A small network was trained on made-up records. Each row is its average activation on records with the value named, seen along a few directions.
Values that are neighbours, or in one group, have similar rows; names and order tell nothing.
In the rows, zero is written as 500.
Random noise pushes rows far along 8 fixed directions. That doesn't count. These rows show it; they differ only by the noise:
[662 624 434 485 296 280 714 436 571 359 517 498 285 636 594 540 475 644
 387 345]
[642 570 476 483 604 463 506 494 654 692 388 523 330 687 469 366 510 357
 596 586]
[378 388 449 617 390 311 578 375 629 506 507 646 354 509 511 471 724 180
 428 572]
[656 588 431 467 782 488 445 599 620 716 470 459 426 636 490 398 552 669
 522 442]
[313 515 624 620 167 292 661 683 615 328 334 580 558 305 420 827 453 288
 603 363]
[450  55 194 549 745 499 286 301 402 596 851 597 706 229 688 258 704 658
 314 704]
[485 481 515 534 338 396 610 524 609 457 392 533 484 423 499 614 331 373
 596 593]
[493 450 408 439 557 436 646 691 467 432 412 514 625 435 428 750 214 265
 585 445]
[558 630 458 376 565 406 658 841 341 396 395 534 565 643 314 711 534 188
 566  17]
[637 397 230 405 702 418 566 423 385 499 673 543 445 636 566 390 585 449
 330 407]


Field BISEB:
zedas: [588 734 615 534 350 525 563 531 536 392 534 389 379 597 547 656 437 848
 352 352]
sima: [303 490 635 661 425 379 543 483 708 510 473 569 444 515 484 594 816 213
 467 440]
guvu: [606 514 461 300 646 581 548 404 303 468 590 381 442 629 536 254 526 658
 431 482]
ler: [272 439 559 695 398 455 507 461 570 404 598 561 510 395 562 717 689 452
 326 411]
subok: [821 716 432 233 680 643 504 571 204 572 420 477 366 909 359 248 326 247
 577 430]
selag: [514 468 479 684 200 320 411 485 495 368 668 625 437 460 595 548 587 603
 331 327]
befi: [358 238 331 464 520 486 401 574 337 424 595 607 779 241 472 624 374 434
 477 522]
kugon: [651 541 442 515 480 325 563 547 517 460 543 540 477 554 522 554 587 568
 466 250]
zabi: [536 580 434 443 765 599 569 400 512 556 512 380 316 650 465 529  80 652
 422 769]
resa: [717 411 310 259 702 800 328 392 179 574 633 573 611 668 532 301 283 348
 469 554]
rura: [561 660 590 517 412 395 453 689 607 561 393 476 512 452 480 564 454 706
 612 363]
tatu: [799 526 340 516 492 308 679 274 735 535 482 458 229 706 678 490 263 501
 390 654]
pum: [562 249 470 454 667 748 317 379 418 525 622 350 777 277 626 463 222 713
 566 800]
maku: [485 402 591 677 525 550 282 745 522 615 436 559 771 390 450 632 677 284
 636 274]
The values of BISEB form a ring.
Going along BISEB from kugon by way of its neighbour guvu, in what order are ler, subok, zabi, maku met?
Answer: subok, zabi, ler, maku
Fewest steps between rura and selag?
Answer: 4
Name the neighbours of sima, in listed order.
Answer: tatu, pum

Field RIVOF:
bug: [497 576 504 368 476 592 540 634 246 438 454 508 586 552 347 544 313 238
 632 441]
rako: [391 492 367 493 802 394 712 468 610 522 461 448 323 565 472 627 533 440
 334 510]
vopos: [503 444 373 494 760 494 404 562 627 718 514 577 413 616 474 450 504 480
 407 597]
rupa: [465 517 457 599 701 327 484 576 587 515 634 438 484 418 542 534 810 876
 344 314]
ret: [568 560 524 502 559 503 574 567 457 409 552 426 548 552 557 665 409 679
 387 293]
nopu: [690 550 512 284 403 586 541 449 354 400 454 422 561 544 523 315 397 593
 618 477]
suba: [371 524 533 594 269 345 543 538 468 376 500 648 386 494 402 547 697 244
 422 296]
zipi: [674 343 380 362 485 488 414 520 413 506 581 543 735 392 592 390 416 588
 587 471]
zuf: [693 332 426 550 319 459 412 587 506 468 535 563 670 358 601 666 230 353
 622 455]
mogis: [418 462 450 570 470 480 581 508 479 408 481 553 528 544 501 652 516 165
 441 399]
zize: [492 559 606 497 475 748 323 491 416 570 463 528 597 583 455 298 752 405
 695 507]
genug: [426 513 646 583 390 424 523 516 589 505 417 444 542 376 468 511 573 616
 595 558]
nog: [551 342 687 520  53 548 311 526 273 343 576 614 768 248 540 497 632 350
 670 359]
nuz: [500 514 395 513 606 408 537 630 505 496 523 574 453 574 438 577 496 475
 342 321]
dad: [719 470 423 497 346 453 296 543 291 480 655 514 630 365 586 383 448 819
 527 300]
The values of RIVOF form 3 separate groups.
Which other values are in the same group as rupa? Give them in the order they are listed.
Answer: rako, nopu, zipi, genug
Which other values are in the same group as dad? Give them in the order they are listed.
Answer: bug, vopos, suba, nuz

Field POM:
vil: [345 397 434 568 745 492 355 631 446 595 627 593 567 414 442 580 707 463
 353 350]
der: [387 513 477 363 637 670 622 461 343 407 487 420 546 588 439 611 452 187
 530 512]
vepi: [425 468 569 590 284 519 518 346 565 445 473 548 380 529 548 492 385 320
 522 736]
dutu: [505 665 628 420 521 634 528 625 291 392 466 413 567 628 382 554 620 498
 505 189]
dezu: [331 509 616 434 513 593 569 558 583 539 306 445 554 406 428 523 489 401
 640 651]
mavo: [822 506 290 368 596 455 555 533 402 503 525 456 530 533 554 465 102 702
 521 491]
vare: [466 421 423 481 626 587 350 476 449 589 604 535 570 461 499 354 542 526
 420 553]
veg: [615 579 523 469 102 385 618 514 454 344 391 543 448 487 515 551 246 393
 642 523]
beser: [626 434 512 387 406 547 522 570 247 347 513 494 709 432 441 527 352 261
 692 392]
pufa: [456 458 471 616 311 346 461 467 571 480 589 610 460 415 593 464 584 658
 409 464]
vad: [517 518 522 417 246 419 679 383 434 237 509 469 477 449 585 548 485 629
 451 462]
tebuf: [373 506 441 419 735 443 644 620 543 529 439 475 470 576 381 620 518 365
 462 401]
lokif: [522 471 519 549 507 622 461 558 535 484 492 448 615 410 519 630 300 647
 520 564]
repog: [833 412 378 490 323 377 448 420 303 377 696 530 601 504 657 417 534 629
 440 315]
The values of POM form a ring.
Going along POM from tebuf by way of its neighbour dezu, in what order are vepi, veg, pufa, lokif met?
Answer: lokif, vepi, pufa, veg
Name the neighbours of repog, in listed order.
Answer: der, beser
